Each row below holds a small network's activations on one input, seen along a few directions.
In each table, some parts of the input vary, and every possible input appears once, in random order.
Descriptions start from the smaller parts, as in this example, which fits no table here: one of 4 places along a line, together with either a single point or (one of 2 separate values, together with one of 5 places around a ring) or one of 11 places around a ring.
Shared parts are said once, and a part with two or three values counts as separate values.
In the rows, zero is written as 128.

Other details of the inputs vary at random and push rows far along two fixed directions, the same in every table; ignore that.

Rows:
r1: [ 92 173 159 122 127 163 102 113 147 136 126 180 130 113]
r2: [134  62 128 123  96  81 163  90  66 168 106 142 115  87]
r3: [124 168 140 106 150 130 120 158 160 113 145 117 138 159]
r4: [104 178 142 132 130 183  95 140 156 105 153 167 139  92]
r5: [115 169 143 125 146 132 111 158 159 121 126 124 147 139]
r6: [126 159 147 138 123 142 100 130 141 139 115 130 140 126]
r7: [100 155 131 134 149 158  92 141 149 124 105 132 135 137]
r8: [109 167 146 134 142 174 107 120 152 134 109 140 131 130]
r9: [144  57 109 149  93  96 158  91  83 133 131 151 118  97]
r10: [151 114 109 103 147 111 136 158 128 114 139  73 124 186]
r11: [ 97 157 145 161 119 168  95 108 157 116 128 206 137  93]
r12: [139  75 128 122 101 108 163  76  77 173 102 149 108  91]
r13: [159 138 104 153 127 116 129 163 137  86 167  63 147 169]
r14: [155 111 107 111 147  82 145 167 126 114 131  58 135 168]
r15: [141  37 111 103 110  68 200  87  57 168 105 140 103  91]
r16: [ 76 155 136 122 148 167 114 110 145 134  95 183 122 101]
r17: [ 84 159 151 135 137 188  86 101 144 142 108 186 119 115]
r18: [170 112  94 149 124  95 143 162 119  90 164  59 131 165]
r19: [153 150 132 133 143 125 113 164 146 119 129  65 143 174]
r20: [ 88 151 138 144 120 179  98 107 151 152 139 186 111  53]
r21: [178 132 123 134 124  94 139 171 157  91 165  95 140 166]
r22: [112 164 129 120 156 162 113 147 160 118 115 117 135 153]
r23: [176 100 100 144 114  88 155 149 114  98 162  66 137 160]
r24: [160 157 137 108 130 106 151 159 146 117 147  73 144 165]
r25: [141  59 124 115  98  99 156  74  67 172 114 152 102 102]
r26: [ 99  69 116 109 128 113 146  84  84 153 102 174  98  95]
Description of these inputs: either one of 2 separate values or one of 6 places along a line or (one of 3 separate values, together with one of 6 places around a ring).
Q: What sort of input is r18?
A: one of 6 places along a line

Rows:
r27: [ 94 189 143 115 177 159  90 164 185  94 113 130 153 203]
r28: [222  76  90 152  90  67 179 174 116  70 216  49 142 163]
r29: [124  52  64 169 107  86 153 127  94  76 163 137 130  76]
r30: [202  76 109  78 118  53 194 158 109 147 155  37 116 154]
r31: [120 129 152  85 127 100 145 134 131 142 133 161 126 121]
r32: [ 68  52 136 110 123 124 126  46  68 175  59 244  91  74]
r33: [165  32  83 109 136  79 176 132  61 147 117  32 105 169]
r34: [ 61 130 140 130 140 194  85  72 129 166  64 218 101  77]
r35: [183 132  82 165 126  93 137 203 157  43 204  61 154 166]
r36: [128  83 130 101 110 116 149 107  85 176 124 128 101  75]
r37: [107 158 143 112 151 154 106 124 137 125  88 143 131 145]
r38: [141  65 138  90  99  78 192  86  65 175 102 158 105  73]
r39: [131 163 160 196  92 144  82 112 142 132 108 151 159 117]
r40: [211  47 102 169  74  69 184 114  90 107 200  89 119 112]
r41: [159  25  82 184  79  79 160  93  60 123 158 169  94  61]
r42: [142 243 147  94 181 123 103 225 220  72 166  42 164 251]
r43: [116 229 147 177  94 224  59 122 188  78 204 182 149 110]
r44: [115 171 143 110 144 131 135 132 138 130 108 119 131 148]
r45: [ 47 192 156 136 146 208  80  89 168 158  86 213 112  84]
r46: [141 219 157  92 171 125 109 204 209  91 159  84 170 206]
r47: [ 69 240 164 129 164 225  53 148 195 135 125 155 152 107]
r48: [ 90 201 142 127 169 204  53 156 173 120 114 116 133 151]
r49: [188 147 116  92 150  93 155 188 163 121 157  23 145 188]
r50: [ 91  86 149 112 113 125 161  54  73 186  73 218 111  45]
r51: [107  77 122 118 133 121 158  83  77 151  69 155 114 125]
r52: [ 56 148 139 135 135 188  95  83 114 173  92 186 104  71]
r53: [ 94 143 125 129 156 173 109 123 153 136  92 138 121 147]
r54: [211  77 121 168  78  48 155 132  86 134 135  47 153 163]
Q: What do these inputs look like to the network?
A: either one of 2 separate values or one of 6 places along a line or (one of 4 places along a line, together with one of 5 places along a line)
Q: Start at r30 and move only the place on the line of 5, one step at a time. The first step leads to r49. Which rows follow, in order?
A: r45, r34, r53

Rows:
r55: [152  67 109 142 100 101 156 104  83 144 134 118 114 101]
r56: [ 96 161 138 126 145 159 106 131 150 126 117 148 130 129]
r57: [111  84 120 144 107 123 139  88  93 138 121 181 112  78]
r58: [138 115 128 112 131 110 141 127 115 144 115 109 127 137]
r59: [154 148 132 107 143 111 131 162 145 124 136  67 137 176]
r60: [125 116 128 122 132 127 131 118 117 137 110 127 124 135]
r61: [116 116 131 110 132 127 135 117 117 148 115 138 115 117]
r62: [138  65 106 139  99 111 155  96  82 145 133 140 106  83]
r63: [117  98 124 116 129 117 144 106 103 148 109 145 115 108]
r64: [110 157 157 127 118 149 117 110 141 144 122 177 133  99]
r65: [128 125 131 119 135 121 134 126 121 137 113 116 127 137]
r66: [120  92 126 124 124 115 141  99  96 154 102 143 117 114]
r67: [186 124 111 130 129  82 148 177 140  91 161  52 148 190]
r68: [ 90 161 144 158 123 169  92 109 146 123 118 191 134  96]
r69: [ 99 192 141 126 156 174  91 150 177 106 125 134 140 151]
r70: [117 162 138 149 125 154 100 133 153 115 133 146 141 126]
r71: [105 162 140 130 147 160  99 134 151 125 112 137 133 140]
r72: [125 153 146 117 122 134 130 129 144 131 138 150 133 114]
r73: [176 129 113  95 144  87 154 179 137 111 150  37 138 187]
r74: [128  61 109 115 123 102 158 101  79 149 110 134 104 111]
r75: [160 141 115 133 135 106 133 172 153  87 163  81 146 173]
r76: [124 197 142 150 134 169  86 155 178 103 150 124 149 143]
r77: [157  86 107 130 114  92 154 132 103 120 148 100 124 132]
r78: [ 98 160 136 151 124 172  97 117 148 122 136 175 128  95]
Q: The inputs of r73 and r58 match in every part but one. If r72 is changed in the same way as r73 into r58, which row does it become?
A: r64
Q: What do these inputs look like to the network?
A: one of 2 separate values, together with either a single point or one of 5 places along a line or one of 6 places along a line
Q: Change only the place on the line of 5 in r67. List by row number the other rows that result.
A: r55, r68, r70, r76
Q: Change only the place on the line of 5 in r77. List by row number the other rows that result.
A: r57, r62, r75, r78
Q: Change only the place on the line of 6 in r60. List by row number the other rows that result.
A: r58, r59, r65, r66, r71
Q: Change only the choice among 2 separate values in r63. List by row number the other rows that result.
A: r65
